[ 2.47 -4.29  4.06 -6.36  2.19  1.91  4.16  2.89  2.69] : disa
[-2.67 -2.92 -5.42  6.00 -0.78 -4.00 -6.44  2.65 -4.91] : nosin
[-2.53 -2.05 -5.18 -3.25  8.91  2.06 -3.00  1.93 -2.40] : sase
[ 5.86 -3.35  1.61 -0.52  3.01  7.44  3.30 -2.54  6.57] : mifu
[-6.01 -4.02 -5.41  3.53  3.10 -4.79 -4.96  3.81 -5.47] : fim
[ 0.27 -1.75 -4.39  8.19 -1.63  0.69 -3.55 -0.77 -0.47] : bepo
[-0.31  2.99 -0.13  4.15 -4.73 -2.48 -2.65 -1.59 -1.85] : zop
loc: [-2.53] -> sase, 1
loc: [-1.75] -> bepo, 2
loc: [3.10] -> fim, 5
loc: [-4.91] -> nosin, 9

[-7.79 -2.34  1.07  7.27 -8.26  1.37] -> guzib
[ 7.26 -3.06 -3.07 -4.60 -3.66 -8.21] -> von
[ 0.34 -2.62  0.60 -2.42 -3.50 -3.71] -> duza
[-2.33 -7.14  0.94  1.67 -6.03 -2.82] -> Kubo
loc: [-2.33] -> Kubo, 1
loc: [-2.82] -> Kubo, 6
loc: [-2.62] -> duza, 2
loc: [7.26] -> von, 1

